A small network was shown many inputs. Here are its activations along a few directions, one row for each input.
In each table, some parts of the input vary, and every possible input appears once, in random order.
Descriptions start from the smaller parts, as in this example, which fits no table here: values(2) and (point or ring(11) or (line(4) and ring(5))).
Shared parts are said once, and a part with two or three values counts as separate values.

Other details of the inputs vary at random and push rows far along two fixed directions, the same in every table; ignore that.

Table:
r1: [ 7 -1  2 -4 -1 -4  0  3  3 -3  3  0 -1  1  8  4  6]
r2: [ 8  3  4  2  0  3  0 -2 -1 -2 -1  9 -3  1 -1 -2  2]
r3: [ 8  3  3  1 -3  1  0 -4  0 -2 -1  6 -4  3  4  0  3]
r4: [ 7  4  4 -3  0  2 -1 -2 -1 -4  5  6 -5  2  4  0  3]
r5: [ 9  5  1 -2 -2 -7  7  1  3  3 -2  1  3 -3 -1  0  2]
r6: [-46  -6  -7   8  -8  19  -9  -2   8  20   7 -14   1   3  -7   7  -8]
r7: [ 9  0  1 -4 -4 -6  2  4  4  1 -1 -3  2  1  7  5  3]
r8: [ 9  2  2 -2 -5 -4  1 -1  4  4 -4 -1  0  3  7  3  2]
r9: [-17  -5  -9   2  14  -7   1  -7 -13  -5  -5  -9   7  -3  -1  -9  -6]
r10: [-14  -9 -11   3  13  -6   1   0 -12  -7  -8 -12   9  -3  -5  -7 -12]
r11: [ 9  1  1 -3 -1 -2  1  1  2 -6  3  1 -2  0  3  3  5]
r12: [ 7  4  6 -2  2 -1  0  0 -2 -2  4  8 -4 -1  1 -4  4]
r13: [11  1  0 -2 -2 -2  4  5  3 -3 -1  1  2 -2 -4  2  1]
r14: [-13  -6 -11   3   8  -5  -1  -9 -11  -4 -10 -13   6   2   1  -5 -12]
r15: [11  1  1 -2 -2 -7  4  4  2  0 -1  1  2 -3 -2  0  1]
r16: [10  3  1  1 -3 -1  2  1  2  0 -4  3  0  0 -3  1  0]
r17: [11  1 -1 -3 -4 -4  3  2  4 -3  0 -2  1  0  1  4  1]
r18: [-18  -7  -5  -1  13  -2  -4  -6 -14  -5  -2  -9   3   3   9  -6  -7]
r19: [ 8  2  4  2  0  2  0  0  0 -1 -2 10 -3  0 -2 -3  2]
r20: [ 5  7  6 -2  2 -1  2 -3 -2  1  3  9 -3 -1  2 -4  5]
r21: [ 9  1  2 -2  1 -4  1  3  1 -4  3  4  0 -3  0 -1  5]
r22: [ 8 -1  2 -1  2 -1  1  6  2 -6  2  5 -1 -3 -3  0  5]
r23: [ 7  3  5 -2  3  4 -1  1 -2 -5  4  8 -4  0 -1 -1  3]
r24: [10  2  1  1 -2 -2  2  2  3  1 -5  4  0 -1 -4  0  0]
r25: [-20  -2   4   2 -22  22 -10   7  22  21  13  -5  -7   7   2  18   4]
r26: [-16  -9 -10   2  15  -2  -2  -3 -14 -11  -4 -10   7  -2  -3  -7  -8]
r27: [-20   0   4   4 -22  23  -9   8  22  22  15  -1  -7   4  -6  15   3]
r28: [10  3  2  0 -3 -5  3 -1  2  3 -4  4  0 -1 -2 -1  0]
r29: [-15  -3  -9   4   9  -8   3 -10 -11   2 -11  -9   8  -1  -2  -9 -11]
r30: [ 6  3  6 -2  3  3 -1  3 -2 -4  3  9 -5 -1 -1 -3  3]
Description of these inputs: ring(5) and line(6).
Changing only the line(6) part turns r21 into r22. The same change can be made to r12. Which row results? -> r30
Change only the ring(5) part in r23. List by row number the other rows that result. -> r2, r13, r16, r26

Table:
r31: [ 5  2  4  1  1  2  0  0 -1 -1  1  7 -2 -1 -1 -3  2]
r32: [ 6  2  2 -2  1 -2  2  3  1 -3  3  2 -1 -3  0  0  3]
r33: [-25  -9 -12   3   9  -2  -3  -5  -9   0  -5 -18   9   0   0  -2 -12]
r34: [ 7  3  2  0 -2  0  2 -2  1  1 -4  4 -1  1  1  0  0]
r35: [ 6  0  2 -1  1 -1  2  4  1 -3  1  3 -1 -2 -2  0  2]
r36: [ 9  1 -1  0 -2 -3  2  1  3 -2 -2 -1  1  0  0  2  0]
r37: [ 5  4  3  0 -1 -2  2 -2  1  3 -2  3  0  1  3 -1  3]
r38: [-28  -9 -11   5   9   0  -4  -8 -12   1  -7 -15   6   2   1  -6 -14]
r39: [ 7  1  1  1 -2 -3  3  0  2  2 -4  3  1 -1 -2  0  1]
r40: [ 4  4  4  0  1  0  1 -2 -1 -1  3  7 -2 -1  0 -3  3]
r41: [-28 -12 -11   4  13   2  -7  -5 -13  -5  -3 -14   5   1   0  -5 -11]
r42: [ 9  0  0 -1 -2 -4  1  1  3  0 -2 -1  1  0  2  2  1]
r43: [ 6  1  2 -1  1  2 -1  1  0 -5  1  4 -3  1  0  0  3]
r44: [ 8  1 -1  0 -3 -2  3 -1  2  0 -4  2  0  0  0  1  0]
r45: [ 4  5  4 -1  0  0  1 -3 -1  1  2  6 -3  0  0 -3  2]
r46: [ 8  1  0  0 -3 -4  2  0  2  2 -3  1  0  1  3  1  1]
r47: [ 5  1  4  0  0  1 -2 -1 -1 -2  2  6 -3  2  3 -2  3]
r48: [ 4  2  3 -2  2 -1  0  1  0 -3  3  4 -2  0  3  0  5]
r49: [ 4  4  4 -1  0  0  0 -2 -1  1  1  6 -3  1  3 -1  3]
r50: [ 8  1  1  0 -2 -4  3  2  3  0 -3  1  2 -2 -2  1  1]
r51: [ 7  1  1 -3  0 -4  2  3  2 -1  1  0  1 -1  2  2  3]
r52: [ 4  3  4 -1  1  1  0 -1 -1 -1  3  6 -2  1  3 -2  4]
r53: [ 6  3  0  0 -3 -5  4 -1  2  2 -2  2  1 -1 -1  0  2]
r54: [ 6  3  3  1 -1 -1  2 -1  1  3 -4  5  0  0 -1 -2  1]
r55: [-30  -9 -10   6  12   3  -5  -7 -14   0  -5 -11   5   0  -4  -8 -14]
r56: [-27  -9 -13   4   8  -2  -2  -6 -10   2  -6 -17   8   0   1  -4 -12]
r57: [ 4  3  3 -1  2 -1  0  0  0 -3  4  5 -3 -2 -1 -1  4]
r58: [ 6  2  3  0  0  3 -1 -1 -1 -3  1  6 -3  1  0 -1  2]
r59: [ 9  0  0 -2 -1 -2  2  3  2 -3 -1  0  0  0 -1  2  1]
r60: [ 7  2  1 -3 -1 -4  3  3  1 -1  1  0  1 -2 -1  1  2]
r61: [-37  -4   4   1 -41  44 -15  24  46  34  32 -13 -13   6 -13  38   6]
r62: [ 5  1  3  0  2  1  0  2  0 -3  1  6 -2 -1 -2 -2  4]
r63: [ 5  5  3  0 -2 -2  3 -3  1  3 -2  4 -1  0  0 -2  2]
r64: [ 6  3  3  0  0  2  0 -2 -1 -1 -1  6 -3  2  0 -1  1]
r65: [ 7  0  1 -1 -1 -3  2  4  2 -1 -1  1  1 -2 -2  1  2]
r66: [ 7 -1  2 -3  0 -1  0  3  1 -4  2  2 -1 -1  2  1  2]
r67: [-28 -11 -11   2  12   1  -4  -3 -11  -4  -1 -16   6  -1   0  -3 -11]
r68: [ 7  3  0 -1 -2 -5  3  0  2  0 -1  0  1 -2 -1  1  1]
r69: [ 5  2  4 -1  0  1 -1 -2 -1  0  0  5 -3  2  3 -1  2]
r70: [ 8 -1  0 -2 -1 -3  1  3  2 -2  0  0  0  0  2  2  2]
What is each input in this table made of? -> ring(5) and ring(8)
Changing only the ring(5) part turns r32 into r61. The same change can be made to r45. Which row results? -> r64
Changing only the ring(5) part turns r44 into r56. The same change can be made to r43. Which row results? -> r48
Change only the ring(8) part in r46. List by row number the other rows that result. -> r38, r41, r42, r47, r66, r69, r70
Change only the ring(5) part in r33. List by row number the other rows that result. -> r36, r42, r50, r68
